Each row has a name. Each piece below is followed by the name of the row it came from, unless a question asks for something else. Each question is about the rows just above it. Places in a row count from 0.

[24 28 49 -3 -21 -18 31] = U
[7 -43 33 61 19 -91 -43] = R
[6 -43 33 61 -12 -57 -101] = F
[33 -43 61 7 6 -100 -112] = E
q: [7 -43 33 61 19 -91 -43] => R
Where does [-21 -18] start? Give its row and place. => U, 4
[7 -43 33 61] begins in row and place => R, 0
Row and place where [61 7 6 -100] starts: => E, 2
Where does [7 -43 33] start? Give its row and place. => R, 0

[74 -37 -58 -38 -39 78 -76 74 73 65 -48 -74] = noneb
[-58 59 -78 60 55 -64 -75 -83 -83 34 52 -74] = vegat
[-59 -54 75 -59 60 -59 83 69 68 -65 67 84] = govu
[-26 -56 78 68 69 -59 60 67 -65 83 -59 83] = neze
[-35 -41 -59 -48 62 -37 -45 82 82 60 58 -37] = Piv
[-62 37 -45 43 60 -63 -53 -48 -42 16 -43 -62] = fer
[54 -19 -40 -23 -56 56 -59 25 9 51 -59 -56] = Sak
[54 41 74 41 -69 53 73 -78 -69 -75 -67 70] = Tupi
[-66 63 -82 62 46 -66 -83 -80 -83 68 47 -82] = gipo
[-62 37 -45 43 60 -63 -53 -48 -42 16 60 -51] = Boru
[56 45 73 45 -73 57 77 -76 -78 -76 -68 75] = guvi
Where does [-59 60 -59 83 69 68 -65 67] start? Give its row and place. => govu, 3
[-54 75 -59] begins in row and place => govu, 1

[-4 41 -23 -5] = bulut
[-43 45 -26 38] = noba
[-5 41 -73 72] = zuga
[-6 -3 6 46] = Zipir
[0 -29 -15 22] = suvo
[45 -43 -6 -25] = til
[7 36 -32 -17] = Pivu
[88 28 -108 19] = nizi
[45 -43 -6 41] = goge
Which row holds [45 -43 -6 -25]? => til
Where does [88 28] start? Give its row and place. => nizi, 0
Where does [41 -23 -5] start? Give its row and place. => bulut, 1
Row and place where [-6 41] starts: => goge, 2

[-113 -93 -97 -23 -13] -> G
[88 -97 -93 -3 -68] -> P
[-113 -93 -97 1 77] -> J
[-91 -97 44 49 -24] -> A
q: [-113 -93 -97 -23 -13] => G
Row and place where [-23 -13] starts: => G, 3

[53 38 75 32 28]  V
[53 38 64 51 -15]  K
[53 2 33 -60 6]  Y
[38 75 33 32 28]  T
[33 -60] begins in row and place => Y, 2
The row with [38 75 33 32 28] is => T
Where does [38 75 32] start? Give its row and place. => V, 1
Row and place where [53 38 75] starts: => V, 0
Row and place where [38 64 51 -15] starts: => K, 1
Where does [64 51 -15] start? Give its row and place. => K, 2

[-2 5 -2 -6 -8 -2 -1 -1 -1 -3 -6 -5 1 -11 7 -11 3 -5 5 -13 -7 3] = Tek
[11 53 19 2 19 14 -4 3 13 13 29 -33 -17 -14 -3 11 -7 1 22 8 -7 12] = Lalud
[-5 8 6 -13 24 4 14 6 -1 2 -1 5 -2 10 2 2 -10 1 8 1 -2 -2] = Sagon
[-8 0 -6 -2 -13 -2 5 -1 -1 -9 -12 24 4 -11 7 -15 9 -7 2 -17 -2 -2] = noli
[8 -8 6 -24 -8 -23 2 -4 16 -25 24 5 -14 7 -13 -5 -13 -16 8 8 23 -5] = Rori
[8 -23 9 -35 -13 -39 5 -9 22 -6 35 -5 -20 10 -16 -5 -19 -20 22 15 37 -5] = vimuv
[8 -8 6 -24 -8 -23 2 -4 16 -1 24 5 -14 7 -13 -5 -13 -16 8 8 23 -5] = sagad
Where does [4 -11 7 -15 9 -7] start? Give its row and place. => noli, 12
Where does [-39 5 -9 22 -6 35 -5 -20 10 -16 -5 -19] start? Give its row and place. => vimuv, 5
[8 -8 6 -24 -8 -23 2 -4 16 -25 24 5 -14 7 -13 -5 -13 -16 8 8 23 -5] is in which row? => Rori
The row with [-8 0 -6 -2 -13 -2 5 -1 -1 -9 -12 24 4 -11 7 -15 9 -7 2 -17 -2 -2] is => noli
[-13 -2 5 -1 -1 -9 -12] begins in row and place => noli, 4
Row and place where [-2 5 -1] starts: => noli, 5
Where does [8 -8 6 -24 -8 -23 2 -4 16 -1] start? Give its row and place. => sagad, 0

[-2 0 3 -3 -7 1 -7 -2 -2] = vuku
[83 2 0 0 1 2 0 10 85] = fepav
[0 0 0 2 9 0 10 2 0] = Dedev
[-1 2 2 1 11 2 13 1 0] = lape
[-3 -3 -3 4 -4 -2 -3 3 -3] = muroz
Row and place where [-3 -3 -3 4 -4 -2 -3 3] starts: => muroz, 0
Row and place where [-2 -3 3 -3] starts: => muroz, 5
Where does [0 10 2] start? Give its row and place. => Dedev, 5
Where does [2 0 0 1] start? Give its row and place. => fepav, 1
[1 11 2 13 1] begins in row and place => lape, 3
Where does [13 1] start? Give its row and place. => lape, 6
[4 -4 -2 -3] begins in row and place => muroz, 3

[27 12 -14 10 70 -16] = Paf
[-30 17 27 12 -14 11] = peto
[-60 53 12 32 26 11] = deraz
[-53 26 53 12 32 2] = Dun
[26 53 12 32] begins in row and place => Dun, 1
Where does [27 12 -14 11] start? Give its row and place. => peto, 2
Where does [-14 11] start? Give its row and place. => peto, 4

